A small network was shown many inputs. Here are its activations along a few directions, one row for each input.
Each table varies a few parts of the input and shows all the possible inputs, shuffled.
Descriptions start from the smaller parts, as in this example, which fits no table here: one of 8 places around a ring, together with either a single point or one of 11 places around a ring or (one of 3 separate values, together with one of 6 places along a line).
Shared parts are said once, and a part with two or three values counts as separate values.

Rows:
r1: [  6  -5  19  13  13 -14   9  15 -19   1 -17  -3  11   4]
r2: [ 28   2 -17 -17   1 -19  13 -19   0  -1   2 -31 -10   9]
r3: [ -5  -6  28   8   9  -8   0  32  -9   7 -24   7  24  -1]
r4: [  9  14 -33 -30  -8   0  -5 -37  22   3  16 -23 -19   3]
r5: [ 19  28   8 -23  18 -24  -2 -34  -7  26 -11 -30 -13   3]
r6: [ -2  15 -19   1  -4   7   3 -40   1  -2  21  -1 -33   0]
r7: [  3 -23   5  -4  -5  -2   2  38   7  -7 -13   1  28   4]
r8: [ -4  25 -18 -19  -2   8 -10 -50  12  11  18  -6 -32  -3]
r9: [ 21  18   7  -4  16 -25  11 -24 -17  13  -8 -25 -15   6]
r10: [ 13 -21  -3   0  -2  -8  11  21  -3 -13  -7  -9  15   8]
r11: [ 22 -15 -10   3  -2 -16  19   1  -8 -15   2 -22   1   9]
r12: [-14 -20 -10   2 -15  16  -3  31  20 -16   6  14  17   1]
r13: [  2   7  10  27   7  -5  10 -17 -26   0   4   2 -14   1]
r14: [-20 -17  -5 -13 -15  23 -19  43  29  -8   1  21  26  -9]
r15: [ 11   5 -33 -11 -10  -1   8 -27  12 -10  20 -18 -20   5]
r16: [-11  -4  33  -6   9  -2 -15  45   0  14 -29  14  34 -11]
r17: [ -6   1  17  24   7   2   2   2 -20   2  -5  16   0  -1]
r18: [  6  35   4 -12  11  -7  -9 -48  -8  27   0 -12 -24  -1]
r19: [ -4 -20  10 -19  -5   5 -13  51  16   0 -18   8  38  -6]
r20: [-23   2  31   6   3  16 -22  31   0  15 -17  33  24 -15]
r21: [-17   0  25  21   3   9  -7  19 -10   8 -12  26  14  -5]
r22: [-27  -9   4  14  -9  24  -8  19  10  -7   7  32   5  -6]
r23: [-17  -8  -5  17  -6  17   1   1   0 -13  14  23  -8  -2]
r24: [  5 -12 -26   9 -12   2  14  -6   4 -24  20  -9  -9   6]
r25: [ -8  -2 -12  20  -6   9   9 -19  -6 -15  22   9 -22   0]
r26: [ -4 -19 -19   5 -12   9   6  13  10 -22  12   5   4   5]
r27: [ 14   1  13  16  13 -22  17  -4 -24  -1  -8 -16  -3   6]
r28: [ 27  12 -16 -36   3 -18   0 -30  10  13  -1 -36  -8   6]
r29: [-33  -7   9  -1  -9  32 -23  31  20   0   2  40  15 -16]
r30: [  7  25   3   8   9  -8   4 -38 -19  14   3  -8 -26   1]
Q: Describe the family of inputs behind these rows.
A: one of 5 places around a ring, together with one of 6 places along a line
Q: Changing only the place on the line of 6 turns r3 into r5. The same change can be made to r7. Which row results?
A: r28
Q: Change only the place on the line of 6 in r13. List by row number the other rows that result.
A: r17, r18, r20, r21, r30

Rows:
r31: [ 13  16   5  23   4   1  -6 -27 -30  19  -7  14  -1   9]
r32: [ 35 -20 -17  -7 -12  -2  11  -9 -13  -5  -7 -14   8  15]
r33: [ -1  -4  -6  21 -18  21  -4 -35  -6   5  21  13  -6   5]
r34: [ -2 -36   6   2   0  -5  15  55   5 -20 -14   8  25   4]
r35: [-17  22  24 -13  13   7 -25  -6  -1  25 -16  14   5  -9]
r36: [ 36  -2  11   7   4 -11   6 -14 -31  13 -14 -11   3  -1]
r37: [-31 -14  13  25  -6  20   4  30   6 -18   5  41   0 -14]
r38: [ 15  17   9  -5  19 -35  18 -24 -11   5  -3 -41 -17  -1]
r39: [ 12  -1 -13 -36  -5  -5 -12  21  27  15 -14  -8  24   9]
r40: [-11  18 -11   2   2  -1  13 -34   4  -7  23  -3 -50  -2]
r41: [-14  -3 -20 -25 -17  19 -26   5  35   0  11  -1  16  -7]
r42: [ 13  20  15 -26   8 -11 -16  18   3  29 -22  -5  18  -7]
r43: [ -9  27   9   6  22 -19   9 -38 -16   7   3 -15 -31   0]
r44: [-21 -27 -10  13 -12  16   2  43  14 -34   9  22  16  -9]
r45: [-21  -4  34  26  19   5   1  34 -19  -4 -16  36   4  -9]
r46: [  9 -16 -30   8 -26  15  -8 -22  -1 -11  25  -7   9   6]
r47: [-26  11   4 -13 -12  25 -23  -7  25  13   5  18  -1 -11]
r48: [ 22   8 -24 -16   7 -26  24 -14  11 -10   2 -39 -14  22]
r49: [ -4 -19  37  18  12 -10   4  48 -13  -1 -17  -1  26  -4]
r50: [  3   6 -35 -10  -1  -5  11 -22  14 -23  28 -21 -34   3]
Q: Describe the family of inputs behind these rows.
A: one of 4 places along a line, together with one of 5 places around a ring
Q: Changing only the place on the line of 4 turns r43 into r45. The same change can be made to r38. Which row results?
A: r49
Q: Change only the place on the ring of 5 in r42. List by row number the other rows that result.
A: r35, r39, r41, r47
Q: A walk changes only the place on the line of 4. It starts at r37 and steps to r47. List the rest of the walk in order.
A: r33, r40
